These are the activations of a small network on made-up records, seen along a few directions, one row for each record.
After each row come some of the record's fields: Nufer, Fotob, Met, Timaz.
Not every record has every field; a missing one is written missing.
Other fields move the rows too, some of them a lot.
Random noise pushes rows far along 3 fixed directions. That doesn't count. These rows show it; they differ only by the noise:
[-153  108  426    8 -104  326  145 -290  226   39  110 -231   31  341
 -332  225]
[-212  -87  139    5  -97  256 -149 -154  359   23 -377 -291  135  423
  319 -406]
[-452 -120   36  638 -521   55 -254  133  -22  844  543  264  251  146
 -571   61]
[-531 -278 -288  585 -314  113 -589  232  267  693   65  146  327  308
  159 -457]
[-318  126  102  -26  533  707 -197 -283  784 -270   82 -346   14  615
  118  386]

[-138  147  107  -42  475  368   20 -114  329 -143  230  -48  -91  152
 -134  505]
Nufer is j3, Fotob is missing, Met is missing, Timaz is s2
[  89   16  279 -172   50  -43  366  -50 -266  176  323  203   93 -157
 -356  389]
Nufer is j3, Fotob is missing, Met is missing, Timaz is s5
[-330 -197   -2  308 -324  126 -388    6  330  256 -415 -201  211  320
  388 -598]
Nufer is j2, Fotob is d2, Met is p10, Timaz is s3
[-387  -73 -103  223  -25  -83 -446  306  227   -2  -81   90  101 -108
  402 -345]
Nufer is j3, Fotob is missing, Met is missing, Timaz is s7
[-176   52   72  225  -99   27 -262  261   37  302  228  280  194 -167
  -93   74]
Nufer is j2, Fotob is d2, Met is p10, Timaz is s6
[ 108  229  631 -126 -459 -357  386   81 -496  -27  220  200  -48 -521
 -525  136]
Nufer is j3, Fotob is missing, Met is missing, Timaz is s7
[ 273  235  527 -286   25   62  703 -361 -263 -156  303 -114 -246  -56
 -733  617]
Nufer is j3, Fotob is missing, Met is missing, Timaz is s2
[ 195 -351  -70 -206 -136 -107  230  -64 -278  350 -248   94  279  136
  246 -379]
Nufer is j1, Fotob is missing, Met is missing, Timaz is s5
[ -82  175 -215   -9  491  121 -201  192  245 -336  215   22 -111  -96
  105  413]
Nufer is j2, Fotob is d1, Met is p7, Timaz is s7
[ 143  -52  287 -253 -164  -51  355 -136 -312  224   36   56  146  -48
  -87   21]
Nufer is j4, Fotob is missing, Met is missing, Timaz is s5
[ 355  101  277 -346   36 -170  543 -185 -403  -19  133   36 -106 -208
 -391  385]
Nufer is j4, Fotob is missing, Met is missing, Timaz is s4
[-293  -33  -57  -42  370  292 -299   66  447 -235 -183  -81   96  189
  529 -130]
Nufer is j3, Fotob is missing, Met is missing, Timaz is s7
[-196   32   24  235   -3  186 -175  -24  259   39    7  -83  -34  121
  -57   55]
Nufer is j2, Fotob is d2, Met is p10, Timaz is s2
[ -80  326  571 -458  419  500   55 -310  601 -860 -395 -499 -138  210
  401  190]
Nufer is j2, Fotob is d2, Met is p10, Timaz is s7
[-399 -104    2  715 -560  -18 -188  128 -103  848  662  269  175   80
 -754  158]
Nufer is j3, Fotob is missing, Met is missing, Timaz is s3
[ -61 -132 -173  -68   65  100  -68  -46   63 -110 -121  -45   13  162
  308 -198]
Nufer is j1, Fotob is missing, Met is missing, Timaz is s7
[ 224  190 -180 -430  656  137   77 -188  275 -850 -316 -314 -413   50
  425  109]
Nufer is j4, Fotob is missing, Met is missing, Timaz is s7
[ 274 -100 -158 -326  132  -45   60  -52    0 -281 -493 -154  -10  146
  481 -472]
Nufer is j1, Fotob is missing, Met is missing, Timaz is s6
[-161  101   81 -142  401  476  -46 -250  520 -295   -4 -312    4  448
  128  223]
Nufer is j3, Fotob is missing, Met is missing, Timaz is s3
[-439  248  181  193  325  528 -339 -157  750 -452  151 -335 -109  325
   15  425]
Nufer is j2, Fotob is d2, Met is p10, Timaz is s3
[ 224 -240    5 -334 -139 -270  236   75 -440  292 -296  241  213 -186
  385 -406]
Nufer is j4, Fotob is missing, Met is missing, Timaz is s5
[-193   28  279 -302  516  638 -176 -161  645 -182 -279 -211  278  387
  589   96]
Nufer is j2, Fotob is d2, Met is p10, Timaz is s5
[   4 -188 -390 -204  261  177 -279  -40  325 -111 -637 -199   50  360
  898 -659]
Nufer is j4, Fotob is missing, Met is missing, Timaz is s6
[ 339 -111 -342  -10  -68 -201  155  -73 -258  -76 -131 -128 -169   20
  -79  -40]
Nufer is j2, Fotob is d1, Met is p4, Timaz is s1
[ 166  218  191 -216  226   90  266  -92  -45 -158  279   25 -103  -58
 -364  448]
Nufer is j3, Fotob is missing, Met is missing, Timaz is s6
[ 374   70  331 -304  -37  100  619 -480 -188 -400 -141 -349 -261  158
 -323  208]
Nufer is j1, Fotob is missing, Met is missing, Timaz is s2
[ 189  108  266 -352  248  412  419 -618  280 -619 -131 -598 -231  530
 -112  329]
Nufer is j1, Fotob is missing, Met is missing, Timaz is s3
[ 139  136  268 -191   59  179  220 -337   86 -253 -163 -277 -162  124
  -63  190]
Nufer is j2, Fotob is d1, Met is p3, Timaz is s2
[ -91   66   77  264  -83  -77  -58  181 -114  222  396  247   10 -264
 -423  360]
Nufer is j2, Fotob is d2, Met is p10, Timaz is s4
[ 168  -12   97 -127 -241 -278  271  -84 -332   28 -166  -41 -126 -169
  -65 -195]
Nufer is j4, Fotob is missing, Met is missing, Timaz is s2
[  91  -48 -171  112 -357 -482 -183  201 -116 -189 -471 -114 -135 -213
  230 -742]
Nufer is j3, Fotob is missing, Met is missing, Timaz is s1
[ 161   30  429 -341 -175  -69  221 -153  -20 -293 -483 -291   94   44
  201 -386]
Nufer is j3, Fotob is missing, Met is missing, Timaz is s3
[  30 -175   95 -133   68  294  154 -132  -32  275   57   88  245  219
   76   71]
Nufer is j1, Fotob is missing, Met is missing, Timaz is s5
[ 186 -123   11 -266 -149 -157  139   15 -281  200 -274   94  167  -67
  290 -395]
Nufer is j4, Fotob is missing, Met is missing, Timaz is s6
[-104  205  -14 -158  574  375  -37  -59  371 -246  208   -4 -131  154
   43  429]
Nufer is j3, Fotob is missing, Met is missing, Timaz is s6
[-123 -128 -357  313  109  176 -194  -34  230   34   57  -70  -70  298
   -4  -44]
Nufer is j1, Fotob is missing, Met is missing, Timaz is s2
[ 191   87   39 -292  338  170  289 -280   29 -288   -9 -187 -204  126
  -37  289]
Nufer is j4, Fotob is missing, Met is missing, Timaz is s2
[-114 -276 -477  206  188   54 -194  161  -18  367  365  307  233   99
   77  137]
Nufer is j1, Fotob is missing, Met is missing, Timaz is s5
[-136   17  476 -176   50  377   27 -118  225  157  -82  -37  307  160
  130  108]
Nufer is j2, Fotob is d2, Met is p10, Timaz is s5
[ 284  130  312 -438    3  -28  155 -134  -26 -372 -498 -196   -8  -81
  394 -237]
Nufer is j2, Fotob is d1, Met is p3, Timaz is s6
[ 416   59  447 -263 -356 -367  538 -151 -478 -139 -225 -123 -152 -244
 -419 -101]
Nufer is j3, Fotob is missing, Met is missing, Timaz is s1
[ 184  -70  152   14 -375 -343  193   88 -527  391   38  293   60 -376
 -198  -41]
Nufer is j2, Fotob is d1, Met is p3, Timaz is s4
[-196    2  460  307 -792 -307   40  160 -366  412  117  186  143 -347
 -394 -186]
Nufer is j2, Fotob is d2, Met is p10, Timaz is s7
[-411  -35  -78  257   20  112 -499  222  383  -53  -98    5  117   -5
  408 -208]
Nufer is j2, Fotob is d2, Met is p10, Timaz is s7

Which values does each new row have?
[-112  141  395   51 -240  123   10  -36   69   80  -64   -6    8  -14
 -109  -18]
Nufer is j2, Fotob is d2, Met is p10, Timaz is s6
[ 147 -169 -361   51   20  -72  -42  -16  -51   57 -121  -30  -61  178
   36 -236]
Nufer is j1, Fotob is missing, Met is missing, Timaz is s1
[-234  147  353  245 -385  -97  -58  147  -77   82  228  146   -1 -280
 -295  103]
Nufer is j2, Fotob is d2, Met is p10, Timaz is s7
[-119  -42  159 -157  181  159   24   20   79  192  103  106  212   53
  129   88]
Nufer is j3, Fotob is missing, Met is missing, Timaz is s5
[ 219  106  241 -193  106   54  304 -180 -141  -18  104   34  -38  -95
 -207  410]
Nufer is j2, Fotob is d1, Met is p3, Timaz is s4
[ 153  -56  103  -21 -489 -432  -59  134 -192 -124 -720 -134   -5 -234
  363 -845]
Nufer is j2, Fotob is d2, Met is p10, Timaz is s1
[ -92  340 -218  144  525  232  -57  -73  228 -381  697   23 -433  -20
 -520  910]
Nufer is j4, Fotob is missing, Met is missing, Timaz is s7
[ 393  109  379 -519 -164  -96  549 -319 -311 -276 -425 -222 -184  -30
   50 -215]
Nufer is j4, Fotob is missing, Met is missing, Timaz is s6
[ 218  237  134 -525  562  304  250 -309  284 -574 -229 -305 -227  184
  264  252]
Nufer is j4, Fotob is missing, Met is missing, Timaz is s6
[-243  -14 -203   73  232   22 -266  151  170  -34  156   90  -13  -75
  262   72]
Nufer is j4, Fotob is missing, Met is missing, Timaz is s7
[ 286   78  420 -410 -146  -70  418 -336  -42 -500 -684 -489 -219   83
  160 -433]
Nufer is j3, Fotob is missing, Met is missing, Timaz is s2
[ 319  -59 -164 -180  -96 -324  157  -73 -275 -201 -421 -157 -213  -89
  154 -402]
Nufer is j4, Fotob is missing, Met is missing, Timaz is s1
[  72 -276 -241  214 -544 -417   19  115 -483  545 -154  159   62 -118
   -4 -589]
Nufer is j4, Fotob is missing, Met is missing, Timaz is s2
[-132  137  171   81 -272 -103  -14  -61   61 -223  -60 -222 -169    0
 -121 -182]
Nufer is j3, Fotob is missing, Met is missing, Timaz is s3
[-215 -108 -313  273   53   35 -309  106  196  105  -65  -17  -23  132
  153 -259]
Nufer is j3, Fotob is missing, Met is missing, Timaz is s2
[ 174   54   -8 -110 -242 -293   98 -100 -124 -256 -370 -273 -135  -40
   95 -394]
Nufer is j4, Fotob is missing, Met is missing, Timaz is s3
[ 201   49  -73  -53  -41 -189  237  -28 -310 -227  167   70 -240 -191
 -241  157]
Nufer is j1, Fotob is missing, Met is missing, Timaz is s7
[-207   -8 -198  264  197   86 -352  175  275   -4  120   60   41  -32
   73  132]
Nufer is j2, Fotob is d2, Met is p10, Timaz is s4
[ 259  -32   10 -236  203  287  253 -481  265 -494 -342 -551 -123  535
   44   45]
Nufer is j1, Fotob is missing, Met is missing, Timaz is s3
[ 106   -5   88 -126 -303 -238  142   23 -303  158 -243   77  -33 -160
  110 -382]
Nufer is j4, Fotob is missing, Met is missing, Timaz is s6
[ 116   47  308 -175 -239 -117  154 -154    6 -222 -476 -326  -27   81
   73 -397]
Nufer is j3, Fotob is missing, Met is missing, Timaz is s3
[ 265  251   25 -491  507  -43  147  -61   57 -822 -157 -153 -313 -221
  298  200]
Nufer is j4, Fotob is missing, Met is missing, Timaz is s7
